Small tables with named rows and columns. After each table, cells are looked up by row and column.

lor.csv
,furufa,misaru
rof,77,468
gaf,378,109
poted,615,776
ris,733,357
soled,213,806

What is the furufa of rof in lor? 77
What is the misaru of rof in lor? 468
What is the furufa of gaf in lor? 378
What is the misaru of gaf in lor? 109
What is the misaru of ris in lor? 357
What is the furufa of poted in lor? 615
What is the misaru of soled in lor? 806
What is the furufa of soled in lor? 213
What is the misaru of poted in lor? 776
What is the furufa of ris in lor? 733

Table bug
fields: kek, gosemef
natuzuf: [83, 80]
lamen: [147, 152]
fev: [139, 151]
tirebuz: [103, 40]
ved: [29, 112]
navare: [167, 67]
zat: [56, 127]
zitimor: [135, 151]
renabul: [72, 140]
vav: [126, 107]
peravuz: [74, 122]
tiruba: [182, 175]
roritu: [150, 197]
pag: [165, 90]

kek of zitimor: 135
kek of zat: 56
kek of roritu: 150
kek of vav: 126
gosemef of lamen: 152
gosemef of tirebuz: 40
kek of navare: 167
gosemef of pag: 90
Row with the largest gosemef: roritu

zalura:
|  | nar | kes |
|---|---|---|
| zit | 38578 | 62495 |
| num | 65718 | 46895 |
| voso | 71932 | 61288 |
| gofuv | 38470 | 87358 |
| lan | 53724 | 83998 |
| memize | 29146 | 86928 |
| pomisem | 50617 | 56827 |
| pafu | 53939 | 62695 |
| zome | 66632 | 89962 |
| ret | 51377 | 58360 |
| dafib | 42569 | 46547 |
| dav | 56147 | 61302 |
| tofedo | 49254 | 87069 |
| rad | 22828 | 52555 |

kes of pomisem is 56827
nar of dav is 56147
kes of zit is 62495
nar of gofuv is 38470
nar of tofedo is 49254
kes of lan is 83998
kes of ret is 58360
kes of dafib is 46547
nar of voso is 71932
kes of pafu is 62695
nar of lan is 53724
kes of memize is 86928
nar of zit is 38578
nar of dafib is 42569
nar of num is 65718

Table kuponuv
        vukoz  fumumu  nul
lunoto    183     170  156
begu      179     147  172
kug        45     220  149
sisib     176     173  156

What is the vukoz of begu in kuponuv? 179
What is the vukoz of kug in kuponuv? 45
What is the nul of kug in kuponuv? 149
What is the vukoz of sisib in kuponuv? 176
What is the vukoz of lunoto in kuponuv? 183
What is the fumumu of kug in kuponuv? 220
What is the nul of lunoto in kuponuv? 156
What is the nul of begu in kuponuv? 172
What is the fumumu of begu in kuponuv? 147
What is the nul of sisib in kuponuv? 156
Which row has the largest nul? begu

vun
cols = mobevek, pebap, kavit, fitulor
zulor: [9.692, -5.797, 5.755, 2.488]
regenug: [9.692, -9.315, -6.871, 2.488]
lut: [9.692, -9.315, -6.871, 2.488]
zed: [9.692, -5.797, 5.755, 2.488]
leka: [9.692, -5.797, 5.755, 2.488]
fuvuges: [9.692, -9.315, -6.871, 2.488]
guz: [9.692, -9.315, -6.871, 2.488]
satuko: [9.692, -9.315, -6.871, 2.488]
difubo: [9.692, -5.797, -6.871, 2.488]
fesa: [9.692, -5.797, 5.755, 2.488]
feva: [9.692, 6.516, -6.871, 2.488]

kavit of fuvuges: -6.871
fitulor of fuvuges: 2.488
fitulor of difubo: 2.488
fitulor of leka: 2.488
kavit of lut: -6.871
mobevek of fesa: 9.692
fitulor of guz: 2.488
mobevek of zed: 9.692
mobevek of lut: 9.692
mobevek of fuvuges: 9.692
mobevek of guz: 9.692
mobevek of zulor: 9.692
pebap of leka: -5.797
fitulor of regenug: 2.488
pebap of satuko: -9.315
mobevek of feva: 9.692
pebap of fuvuges: -9.315
kavit of fesa: 5.755
mobevek of leka: 9.692
kavit of guz: -6.871
Which row has the largest pebap? feva

roz:
|  | komup | zimuniv | pupadak | fele | zar | pap | ros |
|---|---|---|---|---|---|---|---|
| gif | -1.851 | 1.761 | -1.601 | -1.856 | -1.001 | 1.519 | 2.307 |
| tef | -1.973 | -0.938 | 3.350 | 2.445 | 1.181 | 4.791 | -1.785 |
| gokoz | 0.019 | -2.606 | 2.495 | 3.967 | 2.150 | 2.399 | -5.736 |
| biga | 1.675 | -1.958 | 2.034 | 4.284 | 3.304 | 4.593 | -3.766 |
| buf | 0.461 | 0.527 | 2.258 | 3.282 | 3.117 | 7.742 | 0.290 |
| niz | -0.974 | 2.450 | -4.269 | -5.490 | -2.594 | 0.484 | 7.495 |
| nev | -1.531 | -4.818 | -2.537 | -5.109 | -4.823 | -8.142 | -1.083 |
| dazubeb | -2.979 | -2.142 | 2.330 | -0.159 | -1.216 | 0.969 | -1.346 |
| mube | 1.228 | -1.272 | -3.653 | -0.552 | -0.319 | -3.753 | -3.525 |

zimuniv of tef = -0.938
pupadak of tef = 3.350
pap of nev = -8.142
fele of niz = -5.490
pap of gif = 1.519
fele of gif = -1.856
komup of tef = -1.973
zimuniv of nev = -4.818
fele of nev = -5.109
zimuniv of buf = 0.527
ros of mube = -3.525
fele of gokoz = 3.967
zar of niz = -2.594

